Each row below is a small network's average activation on inputs in which a field has the value named, seen along a few directions.
Values that are neighbours, or in one group, have similar rows; names and order tell nothing.
Strong random noise was added to every row along 21 fixed directions; ignore it. To show where, here is one row again and again, with new noise each time:
-46	211	-278	-235	-268	48	-135	-745	107	-64	39	6	5	-355	47	12	45	73	137	107	60	-194	-57	245	-3	173	-34	-58	-49	134	147	-340	45	254
160	25	-87	-199	17	-214	170	899	-612	-59	-557	342	167	349	64	-128	311	274	6	-17	359	25	-63	-495	615	-158	-45	152	-112	-61	-135	422	-94	-89
-85	-373	2	80	13	-227	3	270	73	391	-87	-135	82	292	67	-76	118	84	84	-291	-71	155	-330	-214	-39	46	28	125	-70	-13	-17	280	1	229
-52	-17	111	-113	251	-199	141	559	-78	209	32	38	-100	162	308	-93	161	93	-35	-389	-115	-81	-310	-133	-273	-101	-309	378	35	-371	-227	230	12	93
196	172	278	247	-279	-117	-37	37	200	288	234	-332	-239	173	45	-121	91	410	-88	478	70	197	313	-538	-106	369	-162	-35	166	-323	434	425	185	-22
147	-106	-187	-147	114	74	40	103	96	-107	-512	313	-122	145	33	-353	171	95	62	217	404	38	542	-15	-306	-377	344	-283	341	125	-44	147	-605	262
-299	-243	52	299	-234	-145	-375	-191	339	450	174	-150	227	-285	-373	382	75	-456	61	304	189	-141	-116	95	-37	89	-142	-57	-240	-58	208	-259	562	124
93	-69	-88	-41	-24	-257	-492	-178	-4	-34	-131	330	43	-79	-162	49	101	-362	166	462	368	39	-192	123	424	-238	41	-370	-212	-154	-19	29	-348	-266
127	190	-69	-299	374	191	-12	-411	104	88	67	258	-12	383	311	-255	92	279	215	-510	-255	159	-68	-40	-55	18	278	228	-153	231	176	457	-471	-251
242	-308	164	282	165	-645	-102	505	-260	-350	-142	253	52	500	-10	246	-88	350	-132	-94	-207	10	-277	229	142	11	54	-2	102	-198	378	-24	-68	-3
87	-373	-88	-364	357	-604	98	287	293	160	-183	123	-85	187	-110	-173	481	-380	263	-147	-1	261	5	22	-115	-160	-126	-40	11	-176	-207	196	59	237
293	-94	-228	69	-312	-187	137	-139	201	504	359	-74	-477	248	-247	-217	25	-28	281	427	-240	23	-47	-67	339	106	-327	79	4	-460	49	-20	110	-321
-489	156	-38	-78	45	-225	-581	2	-49	-421	-282	-272	69	-397	69	-8	6	-6	92	543	521	20	121	-319	-160	107	174	-438	344	-532	-310	177	145	113
81	-190	-220	64	-84	-90	78	18	-191	18	-74	18	-140	380	-228	364	66	-39	-42	-207	-242	375	-267	175	596	-144	-125	-201	-439	181	489	38	-112	-129
115	-212	95	44	201	-345	-162	-128	515	-187	173	285	-254	561	185	145	-160	-114	444	-88	-104	157	121	-42	-617	217	27	463	172	-198	-77	154	-53	140
137	-249	297	48	87	23	-94	227	-27	334	26	-178	-283	-553	392	343	-372	224	17	-468	-11	-383	-35	246	-346	276	410	552	-506	47	269	-368	39	-41
155	24	-6	-144	-242	-129	210	263	-93	-354	-107	435	-62	151	-17	-141	245	17	113	131	-157	-213	-469	237	-7	-2	-142	253	-200	-191	422	-237	192	178
130	396	90	-405	-116	52	41	-72	-24	-238	-58	-75	116	-210	-81	-171	684	-185	-220	166	242	-15	31	-232	330	57	-226	-398	211	-72	223	58	376	70
55	-103	18	-103	-452	-11	321	667	-17	130	-159	-81	-296	347	208	-325	-26	30	310	334	143	93	-252	-782	-113	84	-292	532	-85	-409	-127	285	301	9
-68	289	403	212	-53	189	-318	-198	217	-151	349	-39	11	-91	181	77	-171	-72	-60	267	-208	268	80	-136	-195	181	212	-10	-143	-231	398	276	149	-277
24	-165	-120	108	-167	-44	-33	-89	-67	362	140	105	-50	136	17	-281	78	317	442	45	-163	87	24	-64	24	483	291	430	-216	102	-293	105	-209	183
58	429	-395	-484	278	-62	45	-503	154	-37	-178	629	-54	-23	-216	109	470	-77	122	-145	221	-240	12	499	135	-377	-416	-126	-357	183	291	71	-374	154
-1	260	-194	-318	-259	-79	-383	-564	-165	-155	-19	448	292	-156	395	-5	300	-80	159	637	283	220	450	22	-317	-31	-38	197	5	126	363	-404	152	-12


Values of V:
v4: 203	160	-70	18	-145	-24	364	-7	113	584	282	-277	-301	-199	-79	-127	-13	168	-198	-58	-73	71	356	-1	302	33	-281	-159	130	-31	-312	205	-174	152
v21: 76	-14	-99	7	-345	-179	-78	-263	-25	-38	55	277	219	174	499	-284	-44	198	261	444	174	166	317	-262	-591	210	-51	474	365	23	-427	-89	-162	309
v18: -20	-273	-585	-496	271	-166	227	-18	-114	-38	-257	-60	-162	32	-214	-413	512	-41	225	-225	-23	-179	113	276	248	-78	231	-259	479	-114	-219	-325	49	34
v15: 33	28	63	319	72	-23	118	587	-227	66	28	127	-300	-25	-115	367	-87	227	-80	-316	140	-146	252	129	208	206	-30	185	-27	-51	-499	132	-280	328
v11: -132	-409	-166	206	265	-71	-103	-113	6	229	-124	-216	-21	14	-201	156	-386	54	-22	-189	-11	-294	-285	341	-59	-226	100	-195	-43	38	-23	-216	-224	-303
v8: 98	-47	530	147	336	140	134	333	-207	-593	73	-40	59	-2	-243	-272	-111	108	-177	-53	-130	-469	-393	260	-295	121	125	-19	278	194	-311	-350	-195	-148
v12: 11	-299	-402	84	198	-228	-301	-65	89	364	-64	516	195	135	-205	51	375	-279	157	39	239	-233	239	378	32	-285	102	-66	235	-158	-80	-186	-131	77
v7: 251	350	259	-176	507	-390	259	37	299	63	-62	122	153	-215	92	235	-515	225	-177	-601	99	-501	46	-4	-132	-136	-517	315	-14	189	-476	275	-85	161
v16: -90	-163	36	316	44	-21	-238	-99	-55	12	246	-400	-424	109	-225	211	51	57	20	224	120	408	426	23	-21	372	13	-305	200	36	-325	-2	-374	44
v5: -92	-189	367	107	-89	-1	178	599	324	30	117	17	-70	133	-215	211	-40	-649	117	85	223	-257	-335	-292	-239	-79	-555	429	-213	-225	-148	-13	500	-49
v9: 55	-75	2	368	360	-238	-411	-282	241	280	347	553	124	558	-26	211	-7	-83	246	-134	-3	-40	-25	189	-145	56	-78	264	38	-117	-298	309	-439	-107
v10: 553	-128	125	39	-86	-395	16	237	261	285	24	158	-395	240	90	28	-347	55	444	199	180	185	381	-470	285	373	111	472	-223	-167	-240	439	-47	-151
v17: 180	336	75	-181	-102	352	451	123	-179	-715	168	-280	-135	494	181	-296	-237	-203	-267	-11	-522	467	-214	-518	289	-241	-368	-250	545	-218	-348	218	94	-441
v19: 208	213	-61	-15	-67	10	-152	-765	628	235	453	224	-423	-431	157	407	114	-60	20	-418	-20	-287	290	681	-117	299	185	8	-72	-190	590	-146	-73	336
v13: 471	-138	405	117	-188	-200	181	406	81	492	44	164	165	126	68	-110	34	-88	-182	156	152	72	-164	-268	99	-242	-371	226	-307	240	199	172	-114	-73
v3: -31	-289	222	-32	185	30	-118	268	521	246	-94	-334	-374	26	-197	202	287	-203	115	-134	662	-468	112	-368	-408	228	30	68	226	-211	220	66	325	135
v1: 93	-299	-4	-55	-153	-226	-275	-224	-206	116	-119	-34	-129	-577	-23	-171	612	23	146	466	364	313	139	445	-204	335	309	-297	-519	218	174	-335	-462	429
v22: 497	-246	63	-60	-127	328	-7	-72	-167	-266	-52	-6	-297	-286	72	164	-345	-250	121	-208	275	-286	290	102	240	217	414	168	102	498	-712	-642	-386	-50
v20: 431	-251	211	233	327	-549	159	481	3	135	-143	23	242	142	-332	-220	-272	157	12	101	-49	-52	150	-176	458	25	181	-111	88	-53	-434	354	-1	-287
v6: -167	-70	-117	-120	121	-205	-184	-194	189	317	-33	-282	-117	174	288	-225	226	189	131	-181	177	265	-264	-358	-63	86	-21	-209	79	-319	-129	705	-354	60
v2: -30	4	170	102	-186	323	450	61	381	190	128	-536	-126	-172	-210	49	-427	-211	-176	17	-145	119	332	-342	-6	-63	-71	-108	-45	128	131	134	463	-205
v14: 164	-123	729	494	-133	-221	-123	170	-143	-297	471	-228	328	327	-77	-247	-248	108	-114	365	-532	195	-698	-222	-35	491	-48	180	-13	9	58	-89	402	-352
V is arranged as a tree with 7 forks.
Name the neighbours of v6, in listed order.
> v21
Name the neighbours of v9, in listed order.
> v11, v17, v20
Name the neighbours of v19, in listed order.
> v2
Name the neighbours of v4, in listed order.
> v16
Name the neighbours of v7, in listed order.
> v10, v22

Values of N:
n14: 161	695	263	284	167	118	161	-60	64	24	584	208	-7	451	-569	-256	121	308	45	405	-277	-89	298	-286	403	323	-436	96	151	-149	-251	604	17	-461
n10: 279	16	313	21	20	-197	373	687	-272	-204	-252	26	198	-180	-21	135	-67	-23	-400	-224	-58	-101	-237	0	351	-201	-177	-70	-244	74	-51	46	100	45
n1: -301	-24	-24	-56	336	15	-287	-194	59	420	34	-347	20	485	-189	-294	665	169	24	163	270	359	-14	-428	-269	-28	-279	-377	175	60	154	497	-247	-97
n7: -390	-308	-164	298	-139	418	312	471	-311	77	-172	-483	-328	-52	-557	164	22	246	173	-146	-20	-216	-26	29	144	424	298	102	-362	123	57	-207	281	3
n13: -259	153	-368	-71	180	138	-124	-198	-238	-317	-148	563	139	323	60	301	-57	-69	239	-170	-133	323	56	231	96	-199	99	206	-417	256	23	108	-278	-8
n12: -125	-223	102	266	-75	172	-159	185	53	313	20	1	53	-119	-279	70	-7	-291	90	1	123	-134	-153	-15	156	52	166	27	-315	103	-287	21	-71	69
n8: 196	-44	113	-9	-276	-250	-102	-63	-343	96	162	-2	28	-264	160	-182	-230	-16	74	238	16	77	-476	11	305	87	-329	99	-276	192	-750	-182	-501	27
n15: 235	-232	7	-14	334	121	51	127	-67	276	16	363	-57	34	209	-326	140	-38	-135	-396	-247	-86	20	473	-222	-398	285	22	158	137	-196	-157	-662	72
n9: -47	-163	-141	-29	-235	-359	-71	-132	265	339	276	-122	-328	-19	226	264	153	-301	146	-36	-99	597	78	24	-17	143	-244	65	-202	-276	11	140	68	335
n16: -327	-31	-86	29	-188	-40	-356	-376	363	64	-17	-381	-93	-228	-172	315	-182	-152	329	375	559	-183	23	-340	-124	317	-39	-11	-80	-206	119	33	458	-94
n4: -541	-264	-378	-61	126	60	-7	-133	67	260	26	-534	-352	152	-165	212	249	-161	110	-394	-103	523	-172	42	-86	-42	-170	-258	-170	57	-66	142	-143	275
n3: -203	2	108	-239	151	210	114	39	-60	-491	-76	5	-2	3	-176	-70	560	-226	4	-267	-57	186	-223	240	-169	121	71	-191	-146	341	49	-77	-79	352
n5: -237	302	-199	-220	113	55	-251	-252	-75	108	110	190	262	7	876	290	-639	-24	-5	-311	-81	-130	-280	-203	-374	-450	-366	638	48	-321	-101	-59	185	-425
n2: 85	212	202	-206	84	-391	23	-233	-302	36	31	-545	-23	-710	-37	210	-352	283	-188	542	178	43	407	-10	-102	64	-464	-108	-359	240	139	-400	200	-482
n6: -597	-15	-473	-110	93	-34	-10	188	-390	-8	-330	-252	99	-292	268	-186	40	377	7	-102	-91	190	230	7	-234	-41	250	-106	224	-245	-482	80	-24	496
n11: -327	-132	-544	-128	38	-87	57	-12	-536	136	55	-176	109	148	98	195	-193	117	183	-188	-435	2	-288	52	290	-6	-154	424	-117	-238	6	-448	600	-555
N is arranged as a line.
What is the length, in steps, of the shortest route from n10 to n15?
> 6
Name the neighbours of n7, in listed order.
> n16
Name the neighbours of n14, in listed order.
> n1, n8
Name the neighbours of n5, in listed order.
> n13, n6
Name the neighbours of n9, in listed order.
> n3, n2
